A small network was shown many inputs. Here are its activations along a few directions, one row for each input.
In each table, some parts of the input vary, and every possible input appears once, in random order.
A made-up example of a description, with smaller parts first: ring(5) and (point or (values(2) and line(4)) or line(9)).
Shared parts are said once, and a part with two or three values counts as separate values.

Other details of the inputs shift rows strongly along two fixed directions, in all tables alike. That doesn't count.

Rows:
r1: -.09; -.01; -.37; -.15; .14; -.26; -.33; .31; -.42; .47; .77
r2: .01; .20; .28; .28; -.19; -.03; -.05; -.34; -.04; -.65; -.51
r3: .18; -.08; -.32; .06; -.09; -.15; -.33; .32; -.32; .77; .56
r4: .09; .34; .32; .21; -.23; -.37; .03; -.32; -.19; -.55; .02
r5: -.07; -.34; -.15; -.02; .13; .33; .39; .05; .20; .25; -.26
r6: -.29; -.35; .05; -.29; .34; .24; .32; .06; .25; .14; -.06
r7: .02; -.30; -.01; -.10; .05; .34; .32; .02; .35; .35; -.20
r8: .19; .38; .20; .20; -.32; -.52; -.23; .01; -.41; -.24; .35
r9: -.16; .16; .31; .01; -.11; .03; .37; -.34; .00; -.74; -.42
r10: -.01; -.27; -.08; -.06; .02; .31; .41; .09; .28; .36; -.28
r11: .20; .05; -.38; -.06; .11; -.11; -.42; .31; -.15; .63; .49
r12: -.09; -.23; .06; -.28; .14; .13; .47; .18; .45; .20; -.05
r13: -.08; -.34; -.06; -.03; .14; .22; .35; .13; .26; .32; -.36
r14: .04; -.01; -.31; -.04; .09; -.40; -.18; .31; -.28; .57; .75
r15: .13; -.08; -.29; .07; -.01; -.18; -.52; .36; -.26; .78; .60
r16: .03; .44; .11; .16; -.33; -.39; -.24; .03; -.60; -.41; .24
r17: .11; -.05; -.28; -.13; .21; .11; -.13; .15; .12; .33; .14
r18: -.07; .35; .38; -.22; -.02; .10; .12; -.24; .21; -.82; -.38
r19: -.03; -.26; -.11; .03; .06; .25; .38; .09; .23; .28; -.23
r20: .12; .18; .34; .23; -.26; .10; .09; -.40; .21; -.58; -.43
r21: .16; .41; -.05; .29; -.25; -.28; -.70; -.20; -.39; -.39; .32
r22: .05; .45; .35; .01; -.06; -.21; .05; -.41; .13; -.75; -.22
r23: .07; .20; .30; .19; -.32; .12; .18; -.33; .18; -.52; -.52
r24: .10; .58; .03; .12; -.09; -.55; -.51; -.25; -.46; -.49; .37
r25: -.14; .27; .23; .10; -.12; -.28; -.03; -.19; -.34; -.54; -.17
r26: -.03; -.14; -.39; .04; .08; -.15; -.37; .30; -.51; .63; .37
r27: .09; .02; -.29; -.24; .16; -.31; -.15; .51; -.19; .71; .64
r28: .10; -.13; -.44; .11; .02; -.15; -.43; .29; -.50; .68; .64
r29: -.16; -.24; -.12; -.07; .14; -.04; .46; .01; -.01; .18; -.01
r30: -.22; -.35; .00; -.27; .25; .23; .50; .02; .15; .14; -.06
r31: .11; .53; .11; .12; -.31; -.44; -.46; .11; -.38; -.36; .45
r32: -.25; -.38; .02; -.19; .34; .13; .39; -.02; .30; .19; -.05
r33: -.15; -.33; .11; -.16; .27; .08; .43; .07; .36; .25; -.04
r34: .10; -.14; -.31; .11; .09; -.16; -.49; .32; -.26; .65; .58
r35: .05; .26; .11; .31; -.26; -.05; -.15; -.29; -.23; -.55; -.22
r36: -.17; -.26; .07; -.25; .11; .12; .54; .33; .16; .21; -.27
r37: -.05; -.05; -.43; -.06; .16; -.37; -.28; .27; -.39; .59; .84
r38: .25; .52; -.09; .23; -.14; -.30; -.75; -.15; -.39; -.34; .30
r39: .26; .46; -.07; .18; -.13; -.27; -.60; -.08; -.23; -.22; .25
r40: .05; .44; .35; -.14; -.12; -.05; .03; -.11; .16; -.73; -.26
r41: -.01; -.31; -.12; -.14; .17; .34; .24; .05; .49; .23; -.12
r42: -.05; -.26; -.08; .03; .10; .13; .20; .12; .11; .28; -.24
r43: -.04; .04; -.31; -.18; .06; -.24; -.34; .48; -.42; .51; .78
r44: -.12; -.35; -.17; -.24; .23; .43; .15; -.03; .35; .17; -.13
r45: -.03; .11; .34; .18; -.09; .16; -.14; -.43; .22; -.69; -.43
r46: .03; .00; -.26; -.05; -.08; -.29; -.02; .57; -.45; .56; .54
r47: .00; -.23; .02; -.07; .06; .22; .00; .06; .28; .32; -.05
r48: .03; .15; .25; .25; -.21; .14; .22; -.35; .17; -.65; -.55
r49: -.01; .35; .05; .24; -.17; -.59; -.26; -.13; -.59; -.29; .18
r50: .01; .14; .34; .22; -.19; .05; .16; -.30; .19; -.54; -.65
r51: .03; .26; .31; .18; -.22; -.27; .30; -.31; -.04; -.61; -.27
r52: .00; .18; .22; .07; -.13; .18; -.11; -.46; .21; -.76; -.37
r53: -.03; .18; .56; .06; -.14; -.08; .20; -.22; .31; -.65; -.36
r54: -.13; -.27; .09; -.19; .12; .01; .58; .24; .21; .27; -.27
r55: -.06; -.29; -.01; -.08; .04; .22; .30; .11; .24; .37; -.34
r56: -.15; -.29; .16; -.28; .18; .23; .38; .29; .37; .17; -.09
r57: .00; -.27; -.07; -.21; .08; .34; .21; .04; .46; .29; -.15
r58: .08; .33; -.01; .36; -.25; -.36; -.54; -.10; -.58; -.24; .08
r59: .17; .35; .03; .39; -.21; -.34; -.78; -.13; -.44; -.27; .35
r60: .26; .53; .02; .15; -.23; -.24; -.59; -.15; -.20; -.24; .17
r61: -.22; -.20; -.09; -.45; .41; .26; .33; .04; .27; .10; -.07
r62: -.16; -.36; -.12; -.10; .19; .28; .25; .07; .10; .26; -.33
r63: -.05; -.22; -.19; -.30; .33; .41; .11; -.01; .32; .16; -.19
r64: -.01; -.23; -.39; -.03; .18; -.02; -.49; .30; -.30; .71; .56
r65: -.07; -.25; -.19; -.32; .33; .43; .12; -.01; .35; .18; -.20
r66: -.16; .16; .51; -.06; -.07; .09; .12; -.23; .19; -.75; -.35
r67: .03; -.14; -.39; .04; .13; -.13; -.61; .31; -.42; .65; .65
r68: .17; .37; -.04; .33; -.28; -.30; -.65; -.17; -.60; -.25; .36
r69: -.07; -.25; .02; -.18; .06; .06; .66; .23; .23; .25; -.17
r70: .14; .35; -.03; .30; -.27; -.27; -.62; -.19; -.57; -.25; .33
r71: -.09; -.28; .09; -.29; .09; .21; .55; .26; .25; .20; -.08
r72: -.16; .19; .42; -.02; -.15; -.04; .26; -.16; -.04; -.69; -.49
r73: .14; .26; .17; .31; -.24; -.07; -.23; -.34; -.15; -.55; -.12
r74: .01; -.34; -.06; -.04; .12; .31; .31; .02; .29; .26; -.14
r75: .12; .28; .28; -.04; -.12; .20; .01; -.37; .40; -.57; -.49
r76: -.15; -.29; .02; -.14; .20; -.03; .56; .11; .15; .27; -.21
r77: -.05; -.34; -.16; -.15; .22; .38; .20; .01; .42; .19; -.12
r78: .04; -.18; -.13; -.08; .07; .22; .08; .07; .33; .27; .00
r79: -.05; -.37; .00; -.07; .21; .33; .19; .06; .45; .27; -.18
r80: .00; -.16; -.22; -.23; .28; .30; .03; .02; .26; .18; -.11
r81: .08; .33; -.05; .32; -.28; -.22; -.46; -.16; -.55; -.28; .16
r82: .06; -.24; -.08; .01; .06; .21; .19; .05; .19; .27; -.05
r83: -.13; -.26; -.05; -.11; .18; -.01; .40; -.07; .05; .16; .07
r84: .03; -.11; -.49; .09; .02; -.12; -.32; .34; -.54; .69; .53
r85: -.07; .23; .47; -.03; -.19; .04; .24; -.28; .03; -.81; -.34
r86: .22; .38; .09; .38; -.28; -.37; -.72; -.08; -.35; -.18; .33
r87: -.02; -.29; -.09; -.02; .05; .29; .43; .10; .28; .32; -.27
r88: .07; .22; .26; .15; -.17; .12; -.06; -.42; .32; -.73; -.36
r89: -.06; -.28; -.02; -.06; .06; .23; .30; .11; .24; .38; -.35
r90: .00; -.22; -.08; -.17; .08; .33; .17; .03; .46; .28; -.13
Each input here is: line(6) and (ring(6) or line(9)).
Question: Changing only the line(6) part turns r34 into r42. The same change can be made to r6. Which row results?
Answer: r25
Question: Changing only the line(6) part turns r68 into r63. The same change can be made to r74. Which row results?
Answer: r17
Question: Changing only the line(6) part turns r66 into r85. The same change can be made to r47. Which row results?
Answer: r3
Question: A walk changes only the line(9) part. It starts at r55 and steps to r89. List the rest of the walk in order.
Answer: r50, r13, r42, r2, r58, r62, r26
Question: Change only the line(6) part in r64. List by row number the other rows that result.
Answer: r26, r44, r65, r70, r81

Rows:
r91: -.04; .14; .11; -.08; .03; -.02; -.05; -.09; -.07; -.27; -.05
r92: -.04; -.23; -.13; -.31; .22; .15; .26; .23; .28; .43; .03
r93: -.02; .09; .03; .06; .02; -.07; .02; -.16; .03; -.23; .00
r94: -.05; .07; .00; .03; -.08; .00; .06; -.01; -.16; -.13; -.17
r95: .00; -.26; -.17; -.17; .10; .18; .36; .27; .15; .48; -.08
r96: -.07; .03; .14; .08; -.07; -.08; -.03; -.01; -.10; -.16; -.11
r97: -.01; .02; .09; .10; -.06; -.06; .02; -.17; -.01; -.17; .05
r98: .06; .16; .11; -.01; -.06; -.06; .02; -.02; .12; -.24; -.04
r99: -.02; .11; .06; -.01; .02; -.08; -.02; -.19; .00; -.20; -.01
r100: .21; .21; -.30; .15; -.18; -.55; -.65; .43; -.66; .60; .96
r101: -.06; .11; .09; -.03; .02; -.01; -.01; -.06; -.03; -.32; -.06
r102: .04; -.28; -.19; -.14; .16; .36; .07; .17; .34; .50; -.04
r103: -.01; -.01; .09; .16; -.05; -.10; .01; -.11; -.03; -.08; -.06
r104: .01; .07; .03; .06; -.05; .16; -.24; -.15; .04; -.24; -.18
r105: -.07; .05; .15; .01; -.08; -.01; .00; -.08; -.07; -.27; -.03
r106: .06; .08; .17; .11; -.12; -.12; -.02; .02; .01; -.07; -.05
r107: .02; .02; -.02; .10; -.07; -.02; .12; -.12; -.08; -.10; -.14
r108: .00; -.40; -.26; -.09; .24; .33; .08; .05; .26; .46; -.02
Question: Changing only one part turns r105 into r97. The same change can be made to r101. Which row results?
Answer: r93
Question: What is each input in this table made of?
Answer: values(3) and (point or line(5))
Question: List by row number the other rows that have the values(3) part in common with r92.
Answer: r95, r98, r100, r102, r106
Question: Change only the values(3) part in r92. List by row number the other rows that result.
Answer: r91, r99

Rows:
r109: -.06; -.23; -.15; -.19; .23; .25; .17; .04; .23; .25; -.03
r110: -.08; -.28; -.10; -.18; .21; .26; .15; .09; .23; .28; -.05
r111: .03; .14; .12; .07; -.15; -.09; .03; -.01; -.12; -.22; -.11
r112: .06; .10; .08; .15; -.13; -.02; -.13; -.12; -.01; -.18; -.11
r113: .02; .13; .15; .11; -.11; -.16; .06; -.09; -.06; -.20; -.03
r114: .04; .09; .09; .13; -.12; -.02; -.13; -.14; -.03; -.18; -.11
r115: .03; .08; .07; .14; -.11; -.02; -.13; -.14; -.05; -.19; -.11
r116: -.01; -.23; -.10; -.17; .16; .23; .13; .13; .26; .30; .00
r117: .03; .09; .03; .15; -.08; -.03; -.13; -.14; -.05; -.21; -.10
r118: -.08; -.20; -.05; -.25; .14; .16; .31; .20; .17; .21; -.07
r119: -.15; -.22; -.04; -.24; .18; .16; .32; .14; .15; .19; -.12
r120: .00; .08; .14; .11; -.09; -.14; .06; -.12; -.10; -.24; -.02
r121: .14; .29; -.26; .13; -.11; -.62; -.60; .31; -.68; .41; .88
r122: .05; .11; .01; .12; -.09; -.01; -.10; -.18; -.05; -.20; -.09
r123: .09; .14; .07; .14; -.16; -.02; -.11; -.11; .03; -.16; -.08
r124: -.05; .10; .11; .10; -.09; -.09; .04; -.08; -.15; -.24; -.05
r125: .05; .11; .02; .11; -.08; .00; -.11; -.18; -.06; -.20; -.11
r126: .03; .14; .03; .03; -.02; .01; -.15; -.16; -.02; -.25; -.02
r127: .05; .16; .14; .10; -.13; -.15; .05; -.04; -.06; -.19; -.07
r128: .09; .11; .08; .14; -.15; -.02; -.12; -.12; .00; -.18; -.10
r129: .03; .19; .14; -.01; -.08; -.16; .01; -.04; -.01; -.24; -.02
r130: -.01; -.20; -.08; -.17; .14; .25; .16; .12; .31; .28; -.03
r131: .02; .12; .05; .06; -.01; -.01; -.16; -.13; .00; -.26; -.05
r132: -.18; -.26; -.05; -.22; .20; .16; .35; .10; .18; .18; -.06
r133: -.03; .13; .12; .08; -.10; -.09; .02; -.05; -.16; -.21; -.11
r134: -.14; -.29; -.02; -.21; .20; .13; .37; .07; .24; .19; -.03
r135: .10; -.11; -.52; -.04; .13; -.23; -.52; .54; -.45; .97; .86
r136: -.07; -.27; -.08; -.19; .20; .26; .16; .09; .25; .29; -.06
Question: What is each input in this table made of?
Answer: values(2) and (ring(6) or line(8))
Question: Change only the ring(6) part in r121. List by row number the other rows that result.
Answer: r118, r119, r129, r132, r134
Question: Change only the ring(6) part in r133. List by row number the other rows that result.
Answer: r111, r113, r120, r124, r127
